Look-ups in named tables: a row name and a column name give one cell, copied from the table.

Vari
         Gofopes  Rom  Gurisi  Bok  Girilo  Toda  Mube  Dunitef  Lekubo
Som          213   61     241   54     166   158   243      147      62
Kad          194  149      80   65      44   113   121      107     152
Sipiv         71  145     154  139     151   246    38      172     215
Zitevo        32  167     171  179     185    91    53      186     118
Sirafuf       30   25     209  178      34   102   247      135     203

What is the Rom of Sipiv in Vari?
145
What is the Bok of Zitevo in Vari?
179
What is the Mube of Zitevo in Vari?
53
What is the Bok of Sirafuf in Vari?
178
What is the Dunitef of Kad in Vari?
107
What is the Girilo of Kad in Vari?
44
What is the Dunitef of Sirafuf in Vari?
135
What is the Toda of Zitevo in Vari?
91
What is the Lekubo of Kad in Vari?
152

Folap
fields: Ruki, Dobu, Bugeku, Nem, Zudupuv, Som, Zoz
Lil: [57, 196, 199, 252, 117, 189, 188]
Vobe: [138, 189, 201, 197, 141, 181, 205]
Fam: [186, 217, 188, 198, 202, 173, 210]
Ranebuz: [189, 233, 179, 211, 208, 144, 223]
Siger: [182, 172, 119, 199, 178, 144, 184]
Fas: [60, 193, 204, 241, 175, 162, 191]
Vor: [66, 204, 157, 251, 134, 200, 174]
Mumeki: [177, 187, 140, 190, 186, 153, 182]
Sarira: [160, 168, 171, 225, 143, 155, 203]

Zoz of Vobe: 205
Nem of Fas: 241
Ruki of Sarira: 160
Ruki of Lil: 57
Zudupuv of Vor: 134
Zoz of Mumeki: 182
Dobu of Vor: 204
Bugeku of Sarira: 171
Som of Sarira: 155

Table Tipe
	Divid	Rogi	Meveve	Fidok	Bovera	Ner	Pugen	Nidib	Baliz
Rimazok	2327	-6501	2696	879	-4079	-26	-4549	-5974	-1875
Kek	2634	-5341	1833	2650	-1675	-2263	-5065	-3869	-4977
Fomebod	2366	-3795	2352	1032	-2250	-413	-3146	-1819	-1226
Kuv	4907	-4960	1635	934	-2953	417	-2425	-6422	-281
Nirirar	2038	-5761	2617	1107	-1374	-1107	-6503	-4236	-5529
Pupados	2432	-4705	2875	2467	-1502	-897	-6450	-3484	-4033
Dubat	5781	-5996	883	337	-2847	1440	-1563	-5350	-1250

What is the Bovera of Fomebod in Tipe? -2250
What is the Divid of Kuv in Tipe? 4907
What is the Nidib of Fomebod in Tipe? -1819
What is the Pugen of Dubat in Tipe? -1563
What is the Nidib of Kuv in Tipe? -6422
What is the Divid of Rimazok in Tipe? 2327
What is the Nidib of Pupados in Tipe? -3484
What is the Meveve of Kuv in Tipe? 1635
What is the Divid of Pupados in Tipe? 2432
What is the Baliz of Pupados in Tipe? -4033
What is the Fidok of Nirirar in Tipe? 1107
What is the Pugen of Nirirar in Tipe? -6503
What is the Bovera of Dubat in Tipe? -2847

Gem =
         Fuz  Zerugil  Mifub  Varid
Nozir    213      141    153    165
Tugug    111      163    194    141
Rakul    171      135    149    176
Per      106      151    140    158
Muvito    96      156    174    196
Rek      126      164    212    187
Paboze    46      162    152     96
Gesamiv  189      163    161    149
Kabu      91      183    118    128

Gesamiv, Mifub: 161
Nozir, Mifub: 153
Per, Zerugil: 151
Rakul, Varid: 176
Rakul, Fuz: 171
Paboze, Fuz: 46
Kabu, Mifub: 118
Rek, Varid: 187
Gesamiv, Varid: 149
Which row has the largest Mifub? Rek

Table Pab
|  | Detom | Rif | Goraki | Famafuv | Nepodeb | Gem | Dafu | Pob | Voz |
|---|---|---|---|---|---|---|---|---|---|
| Dab | 0.555 | 0.488 | 0.515 | 0.482 | 0.452 | 0.570 | 0.553 | 0.571 | 0.539 |
| Kuzeret | 0.383 | 0.466 | 0.225 | 0.535 | 0.446 | 0.587 | 0.457 | 0.483 | 0.792 |
| Bel | 0.628 | 0.523 | 0.710 | 0.524 | 0.531 | 0.533 | 0.509 | 0.587 | 0.420 |
| Nure | 0.479 | 0.530 | 0.403 | 0.465 | 0.453 | 0.678 | 0.440 | 0.549 | 0.671 |
| Bokem | 0.541 | 0.485 | 0.585 | 0.546 | 0.608 | 0.452 | 0.657 | 0.463 | 0.487 |
| Fasuzi | 0.522 | 0.551 | 0.537 | 0.538 | 0.565 | 0.544 | 0.510 | 0.511 | 0.548 |
| Lol | 0.557 | 0.519 | 0.555 | 0.562 | 0.448 | 0.561 | 0.343 | 0.658 | 0.558 |
| Tuvu | 0.604 | 0.596 | 0.692 | 0.615 | 0.654 | 0.308 | 0.647 | 0.669 | 0.289 |
| Tilobek | 0.563 | 0.570 | 0.656 | 0.547 | 0.619 | 0.425 | 0.660 | 0.546 | 0.377 |
| Sovuk | 0.473 | 0.493 | 0.408 | 0.518 | 0.525 | 0.588 | 0.523 | 0.363 | 0.639 |

What is the Dafu of Nure in Pab?
0.440
What is the Gem of Sovuk in Pab?
0.588
What is the Gem of Tuvu in Pab?
0.308
What is the Pob of Lol in Pab?
0.658
What is the Rif of Fasuzi in Pab?
0.551
What is the Voz of Fasuzi in Pab?
0.548
What is the Nepodeb of Tilobek in Pab?
0.619
What is the Nepodeb of Nure in Pab?
0.453
What is the Famafuv of Kuzeret in Pab?
0.535
What is the Rif of Tuvu in Pab?
0.596
What is the Pob of Bel in Pab?
0.587
What is the Goraki of Tilobek in Pab?
0.656
What is the Rif of Dab in Pab?
0.488
What is the Dafu of Bokem in Pab?
0.657
What is the Dafu of Lol in Pab?
0.343
What is the Gem of Bel in Pab?
0.533
What is the Famafuv of Tilobek in Pab?
0.547
What is the Nepodeb of Fasuzi in Pab?
0.565
What is the Famafuv of Fasuzi in Pab?
0.538
Which row has the largest Rif? Tuvu

Table Bifusi
         Lub  Musulig  Kinupet  Tosukov   Zug
Zedibe   0.8      1.1     -4.9     -6.8  -6.3
Vopa    -4.1     -2.2     -0.2      3.1   0.1
Kiseri  -0.4      1.6     -2.3     -1.0  -4.7
Vituve  -2.3     -4.9     -0.3      0.1   1.3
Ruboga  -0.4      1.0     -1.3      1.0  -0.8
Paz     -2.1      3.5     -1.9     -0.7  -4.3
Fuluti  -1.5     -0.8      6.2     -3.9   3.7

Zedibe, Musulig => 1.1
Zedibe, Kinupet => -4.9
Vituve, Kinupet => -0.3
Zedibe, Zug => -6.3
Vituve, Zug => 1.3
Paz, Lub => -2.1
Vopa, Kinupet => -0.2
Vituve, Musulig => -4.9
Zedibe, Lub => 0.8
Paz, Kinupet => -1.9
Kiseri, Kinupet => -2.3
Fuluti, Musulig => -0.8
Ruboga, Tosukov => 1.0
Fuluti, Tosukov => -3.9

Paguzo =
	Lom	Fipinez
Nofu	-5752	6681
Rep	5644	-1552
Bem	-6068	2088

Nofu, Lom => -5752
Bem, Lom => -6068
Nofu, Fipinez => 6681
Rep, Lom => 5644
Bem, Fipinez => 2088
Rep, Fipinez => -1552
Which row has the largest Fipinez? Nofu

Pab
         Ter  Zov  Feke  Bidad  Lenif  Mag  Nadoma  Getuz
Nuzo      66   21   149     72    179  159      96     46
Lodimev  152  122   181    169    111  114     158    101
Sofib    140  129   117     82    136  116      85    138
Kab      155  222   102    171     82  119     158    221

What is the Ter of Nuzo in Pab? 66
What is the Lenif of Lodimev in Pab? 111
What is the Feke of Lodimev in Pab? 181
What is the Feke of Kab in Pab? 102
What is the Zov of Sofib in Pab? 129
What is the Zov of Nuzo in Pab? 21
What is the Ter of Kab in Pab? 155
What is the Nadoma of Kab in Pab? 158
What is the Nadoma of Lodimev in Pab? 158
What is the Nadoma of Sofib in Pab? 85
What is the Getuz of Nuzo in Pab? 46
What is the Mag of Sofib in Pab? 116

Table Benilu
         Molelut  Ruge  Fop  Fuv  Lik  Veteti  Ganu  Bepobu  Turaf  Nus
Bafopo       0.3   0.4  0.3  0.4  0.5     0.5   0.4     0.2    0.1  0.6
Vimeni       0.3   0.5  0.4  0.3  0.4     0.5   0.4     0.3    0.2  0.7
Sivinam      0.1   0.4  0.4  0.4  0.6     0.8   0.2     0.6    0.4  0.4

Ganu of Vimeni: 0.4
Turaf of Vimeni: 0.2
Lik of Vimeni: 0.4
Bepobu of Sivinam: 0.6
Molelut of Bafopo: 0.3
Lik of Bafopo: 0.5
Bepobu of Vimeni: 0.3
Molelut of Sivinam: 0.1
Bepobu of Bafopo: 0.2
Nus of Bafopo: 0.6

Vatabu =
,Gamugeg,Roni,Lub,Sudam,Nonog,Fivoku,Vof
Sodag,5557,5431,4953,8156,9668,5811,4434
Lov,5812,6033,1957,2020,7464,6034,6100
Degu,6207,5045,5908,5802,5737,3055,5433
Mobapi,3674,5667,6381,7027,6561,4732,2728
Dotopu,4418,4532,1731,4647,2807,3204,4328

Degu, Fivoku => 3055
Sodag, Sudam => 8156
Mobapi, Nonog => 6561
Sodag, Lub => 4953
Dotopu, Sudam => 4647
Sodag, Vof => 4434
Mobapi, Fivoku => 4732
Sodag, Nonog => 9668
Lov, Sudam => 2020
Lov, Fivoku => 6034
Dotopu, Nonog => 2807
Degu, Nonog => 5737
Lov, Lub => 1957
Mobapi, Lub => 6381
Sodag, Gamugeg => 5557

